A small network was shown many inputs. Here are its activations along a few directions, one row for each input.
In each table, some parts of the input vary, and every possible input appears once, in random order.
Descriptions start from the smaller parts, as in this example, which fits no table here: one of 3 separate values, together with either a single point or one of 9 places along a line or (one of 4 places along a line, together with one of 5 places around a ring).
Shared parts are said once, and a part with two or three values counts as separate values.

Other details of the inputs shift rows strongly along three fixed directions, in all tables alike. That doesn't count.

Rows:
x1: [ 41  41  19  13  42 -16  51   7   3 -17 -14 -12  18]
x2: [-24  -1  35  15   6  13   2  11  25  -6  22   2 -28]
x3: [-52  -5  28  30  -1  12 -22  12  31  17   3  -5 -30]
x4: [ 34  -4  10  16   9 -58 -13  -4  15  21 -51 -12  11]
x5: [ 30  -4   0  14   1   5  30   7 -13 -11   6 -10   4]
x6: [ -7 -13   6  27  -4 -35 -53   5  18  47 -46   0  10]
x7: [  5   0  -4 -33   0  -2  -4 -26 -10 -10 -21  18  16]
x8: [ 38  13  -8   0   4  -3  19 -16 -12  -3 -19  -5  23]
x9: [-17  10 -25 -48  -9  53 -11 -12 -14 -23  28  23  -2]
x10: [  0  15  -3  -7  -2 -36 -23 -18  -5  24 -52   1  29]
x11: [-28   4 -17 -24  -9 -11 -51 -37   5  22 -55   5  14]
x12: [ 54 -11   1  38  20 -21  39  43   7 -13  13 -12  10]
x13: [ 43   0 -14   6  16  -4  55  13  -4 -30   8  -5  16]
x14: [  5  -6  -1  21  -3 -37 -19  -4  14  34 -47  -5  11]
x15: [-33  -4   6   4 -24  -3 -22  17   1  11  12  -5 -21]
x16: [ 16  32 -24 -44  10  19  32 -20 -32 -32  16  13  14]
x17: [-23  -1  -2 -16 -17  26  14  15 -19 -18  36  10 -13]
x18: [-15 -14  13  24 -12  -9   9  39   4  13  42 -18 -29]
x19: [  3 -12   0  16 -11  12  13   8  -6 -16  20  -9   1]
x20: [ 12   7  -7  -3  -5  -2  -9 -18  -7   2 -21 -10  10]
x21: [-48 -12 -13 -24 -18  30 -19 -10   1   5  26   6 -18]
x22: [-21  -6  35  48  10  12  -8  42  31  12  26  -7 -33]
x23: [ -9  22  15   0  11  46  23  -9   0 -25  26  -2  -8]
x24: [-27 -16  -4   8 -11  22 -22  20   1   8  38   9 -29]
x25: [ 50  18 -14 -15  21   1  36 -22 -17 -14  -5 -14  26]
x26: [-46  -4  -7 -49 -31  37 -27 -29  -7  -8  17  32  -9]
x27: [-19 -32   9  34 -18   0   4  37  12  12  21  -6 -31]
x28: [-41 -36  17  14 -28  -9 -32  14  16   8  13   4 -21]
x29: [ 33  -2   1   0  10 -14  27   3  -2 -11  15   2 -10]
x30: [ 38  -2   3  37  10 -25  16   8  -3  10  -6 -21  -2]
x31: [ 10 -11  12   6  10 -56 -32 -16  16  35 -49 -12  13]
x32: [ -9   8  -9 -22  -8  15  19   2 -18 -29  21   7  11]
x33: [30 -7 -3 12 15  4 25 29  2 -1 34 -9 -6]
x34: [  4  25 -37 -56  11  26  10 -47 -23 -23 -10  21  21]
x35: [-27   6 -19 -43   1  10 -57 -42 -12  12 -50  25  34]
Description of these inputs: one of 5 separate values, together with either a single point or one of 6 places along a line.
Changing only the choice among 5 separate values turns x22 into x1. The same change can be made to x6. Which row results?
Answer: x10
Change only the choice among 5 separate values in x33. List by row number the other rows that result.
Answer: x18, x21, x25, x31
List by row number the other rows that have the choice among 5 separate values in common with x11.
Answer: x3, x13, x14, x21, x27, x34
A walk changes only the place on the line of 6. It starts at x19 and steps to x5. List the rest of the walk in order.
Answer: x8, x20, x30, x25

Rows:
x36: [-14   6   3 -19 -19 -11   0 -18 -15  -4  -1  -5  -1]
x37: [ 20  21  -3 -23   7 -10  47  -8 -12 -21  14  -6  -2]
x38: [ -1  14 -13 -18   6   2  -1 -17  -9  -8 -24  10  23]
x39: [-21 -13  23  38  -4 -11 -26  19  16  22   0 -15 -22]
x40: [ -5   1 -11 -15   1  11   2 -11  -1  -2   5   6  -6]
x41: [-42  -5  -4 -10 -12  13 -29 -12  -1   0  -5   8   3]
x42: [ 24   6  -8   6  -1 -18   0  -1  -6   7 -19  -5  12]
x43: [ -6 -13  11  30  -3  -7   9  37   7   6  16 -12 -12]
x44: [  8  -2 -13 -23  -7  29  17 -11 -17 -23  24   3   3]
x45: [ 15  14  -8 -32   9  16  20  -5 -13 -21  12  20  10]
x46: [ 25  10 -14 -10   2  -8   3 -17 -14  -2 -23   1  18]
x47: [ -1   7 -13 -17  -6  31  24  -5  -7 -27  15  11   2]
x48: [ -7   5  -8  -7  -3   5  -3  -8  -2  -5 -16   7   8]
x49: [ 27  -6   2  22  16 -30   9  10  12  14 -16 -18   0]
x50: [-11   4  -3  -2  -1   0  -3   2  -4   4 -11   5  10]
x51: [  4   5 -12 -16  -8  20  13   2 -20 -11  24   7   0]
x52: [ 11 -11   3  22  -3 -20  -7  12  -2  11  -6 -14  -2]
x53: [ 2 -9  5 -6 -1 -2 -4 -7  6 -1 -6 11  1]
x54: [ 28  -7   0  20   5 -26   4   2  -1   8 -15 -15  13]
x55: [ 14  13 -11 -11   9  -4  10  -1  -1   7  -6   2   4]
x56: [  2   4   3  -9   1 -12 -14  -1   3   9 -17  11   8]
x57: [ 27   5   0  -6  13   0  26  14  -2 -21  17   4   3]
x58: [  7  -5   4   1   1  12  22  24   2 -20  43   6 -14]
x59: [ -5 -16   9   8  -7   4   2  14   8  -4  20   7 -18]
x60: [  8  -1  11  21   6  13  20  15   5  -9  29  -9 -13]
x61: [ 21  -1   3  -7  15 -20  -2 -16   6   0 -26   3  22]
x62: [ 14 -10   4  29  -4 -29  -9  15   1  20 -13 -12  -1]
x63: [ 23  -3  -4   6   3 -16   0  -5  -6   3 -18 -11  13]
x64: [-20 -10   9   5 -13  -8 -28   9  12  13  -4   9 -12]
x65: [  2  19  -2 -13  15   6  -7 -24  -6  -6 -16   1  17]
x66: [-1  6  7 10  6  2 -5 -3  1  3 -6 -1 -4]
x67: [-29 -11   6 -10  -9   2 -34  -4   5   4  -3  10  -8]
x68: [-25  -5  -9 -14 -23   8 -37 -23  -5  11 -17   7   2]
x69: [-16 -11   0   6 -16  12  -5  19  -7   4  35  -4 -13]
x70: [-9 11  2 -3  2 16 -5 -5 -3 -3  5  5 -3]
x71: [ 9 -1 -6  2 10 -9  5 -3  5  4 -1 -7  1]
x72: [ -5  19  -1  -8   3   6 -16 -17  -1   4 -20   5   9]
x73: [-13   7  -9 -14   1   7  -7  -8  -5  -8 -11   5  14]
x74: [  2  -5   1  -8   0  20  20  14  -2 -24  41  10 -13]
x75: [-17 -11  16  17  -6  22   0  13   9  -2  29  -7 -23]
x76: [  2   1  -2   3   8 -14  -5   9   4  16  -5  -8  -1]
x77: [  3  22 -15 -27   6   1  -3 -23 -10  -3 -37  12  33]
x78: [-24  -9  23  35  -5  -4 -19  27  13  22  17 -13 -20]
x79: [ 12 -11  11  18   4 -22  -1  15   9   6  -5   2  -7]
x80: [-27   1  13  12  -6   4 -27   4   5  20  -2   0 -10]
x81: [ -5   2  -4 -31   3   9 -13 -22  -2 -12 -11  14  12]
x82: [  7  -6   7   7  -1 -13  -5   8   9   3  -6   6  -6]
x83: [ 11  25  12 -15   4   2  39 -12 -12 -23  14  -6  -2]
x84: [-11  13   1  -7   5  16  -7  -8  -3  -6   9   1   2]
x85: [ 22   7  11  27  10 -11  11  11   8   5  -8 -10  -5]
x86: [-22  11   5 -20 -11  -7  10 -17  -9 -12  -8   1   6]
x87: [ -9  -4  -6 -11  -5  34  25   2  -5 -27  33   6  -1]
x88: [ 13  14 -13 -14  11  14  29  -1 -11 -27  10   4  18]
x89: [ -1 -16   9  28  -3 -13   4  13  11   9 -10  -7  -3]
x90: [ 17  10 -14 -22   2  15  17  -2 -22 -15  15   1  12]
x91: [ 31  -8  10  10  15 -24  10   4  10   0 -17  -5  10]
x92: [ -5  -1  -5   0   3  -2  -3   9   4   6   9  -5 -10]
x93: [ 22  15 -17 -18  14  10  29  -2  -9 -14  13   5   2]
x94: [-10   5  -6 -27  -2  14  -9 -10  -6 -11   5  21   2]
x95: [ 25  15   4   8  14 -12   3 -14   5   4 -32  -6  14]
x96: [-35  -7  -2  -4 -10   3 -30 -15   5   6 -17   4   9]
x97: [-7  2  8  8  0 12 -3 -4  3  0  3  0 -8]
x98: [-15   9  -8 -18   2   7  -7 -10  -8  -4 -10   7  20]
x99: [ 23 -14  11  16  -2   2  29  24  11 -10  25   2 -17]
x100: [-34   0  -7 -17  -8   7 -29  -9  -1  18  -2   9  -7]
x101: [ 14  -4  -3   6  10 -16   4  -6   7  12 -16  -4   2]
x102: [ -5   0   9   8  -5  20   5   1   6  -2  13   0 -13]
x103: [-29 -21  12   6 -13   1 -26   7  13   6  13   6 -15]
x104: [-4  0 10  8  4 12  1 -4  6 -2  9 -6 -3]
x105: [-15   6 -10 -19   3  10  -6  -3  -4   4  13   4  -1]
x106: [  8  -2  -6   3   8   7  22  14   1  -8  31  -5 -14]
x107: [ 22  -4   0  18  -8  -1  22  28  -6   2  24  -7 -10]
x108: [  9 -14   1  14  -8 -11  -5  -1  -2  11  -9  -6   1]
x109: [ -4   2 -13 -20   2  29  20   5  -8 -19  37   4 -16]
x110: [-25  -8  -3  -2 -16  -4 -39  -6  -4  16 -10  -3   1]
x111: [-40  -9  -2  -2 -16  15 -21  -2  -1   1   2  10  -9]
x112: [  7 -11   1  20  -4 -17  -8   9  -2  10  -1 -12  -1]
x113: [ 16  12 -15 -18   9  -2   5 -20   0   0 -19   4  10]
x114: [ -5   6 -13 -16   6  -3 -12 -19  -3   7 -18   7   4]
x115: [ -4   0   1  15  -5  -8  -3  11   7   6 -12  -1   2]
x116: [  6 -21   6  26  -9 -10   0  12   3  10  10 -14  -6]
x117: [38 -6 -2 16 -2 -3 32 12 -3 -6 10 -9 -1]
x118: [ 25   3  24  13   7 -57  18   4   7   6 -25 -13   5]
x119: [  1  -4  -3   4  -3  18  26  10  -3 -19  20   4  -6]
x120: [-8  0  8  4 -1 17 -2 -8  3 -1  4  2 -7]
x121: [ 18  17 -17 -19  14 -10   0 -24  -3   4 -31   5  16]
x122: [-7 -9 -3  0  1  3 -1 -3  8  5 10 -4 -7]
x123: [-18 -21  12  33 -11   1   3  36  10   2  24 -11 -25]
x124: [ 28   4  -5  10   9 -30  -3  -3  -5   9 -23 -12  22]
x125: [-40 -13   1  -1 -16  15 -23  -1   5   1   2   2  -7]
x126: [ 43  -8  10  23   7 -14  38  28  12 -10  14  -4 -10]
x127: [ 16  11   5   3  16  -4   1 -12   2  -2 -19  -8  12]
x128: [-33  -8  -2  -6 -18  14 -21 -12   6   4 -12   9   0]
x129: [-28 -16   1   6 -17   7 -19   3  14  18   9   1 -24]
x130: [-13  -1  -6 -16  -1  11  -5 -18  -2  -9 -15   4  15]
x131: [ 15  15   6   8  18 -15  -7  -6   2   7 -27 -10  15]
x132: [-28   1 -12 -21  -6  27  -7  -2  -3  -6  31   7 -13]
x133: [ 24   4   7   5  18 -31  -1   5   4   8 -20  -1  19]
x134: [  2 -13  -1  12 -12  -2  -4   4  -4   5   4  -4  -7]
x135: [ 11   4  -8   3   1   6  21  17   3  -3  23  -1 -16]
x136: [ -2  -2  -8 -15   6   5  -2 -15   2   2  -5  -1   2]
x137: [-7 18  2 -9  1 14 -8 -9 -3  4 -6  6  4]
x138: [  4   0   7  -5   8 -17 -13   4   3   8 -15   3  10]
x139: [-26   1  15  12  -1  -3 -33   3   6  22 -11  -7  -4]
x140: [  9  -6  -2  12  -4 -19 -12  -2  -5  13 -18  -5   4]
Describe the family of inputs behind these rows.
Answer: one of 5 separate values, together with either a single point or (one of 4 places along a line, together with one of 5 places along a line)
Changing only the choice among 5 separate values turns x61 into x104. The same change can be made to x53. Which row results?
Answer: x120
Changing only the choice among 5 separate values turns x49 into x125. The same change can be made to x114. Which row results?
Answer: x111
Changing only the choice among 5 separate values turns x115 into x72. The same change can be made to x77. Which row results?
Answer: x137
A walk changes only the place on the line of 5. It starts at x80 and steps to x70. List the rest of the walk in order.
Answer: x66, x97, x120
Change only the place on the line of 4 in x69. List by row number the other rows that result.
Answer: x51, x90, x107
Change only the choice among 5 separate values in x88. List by row number the other rows that result.
Answer: x58, x84, x124, x132
Change only the choice among 5 separate values in x60. List by row number the other rows that result.
Answer: x54, x71, x96, x103
A walk changes only the place on the line of 5. It starts at x90 and steps to x110. List the rest of the walk in order.
Answer: x52, x63, x44
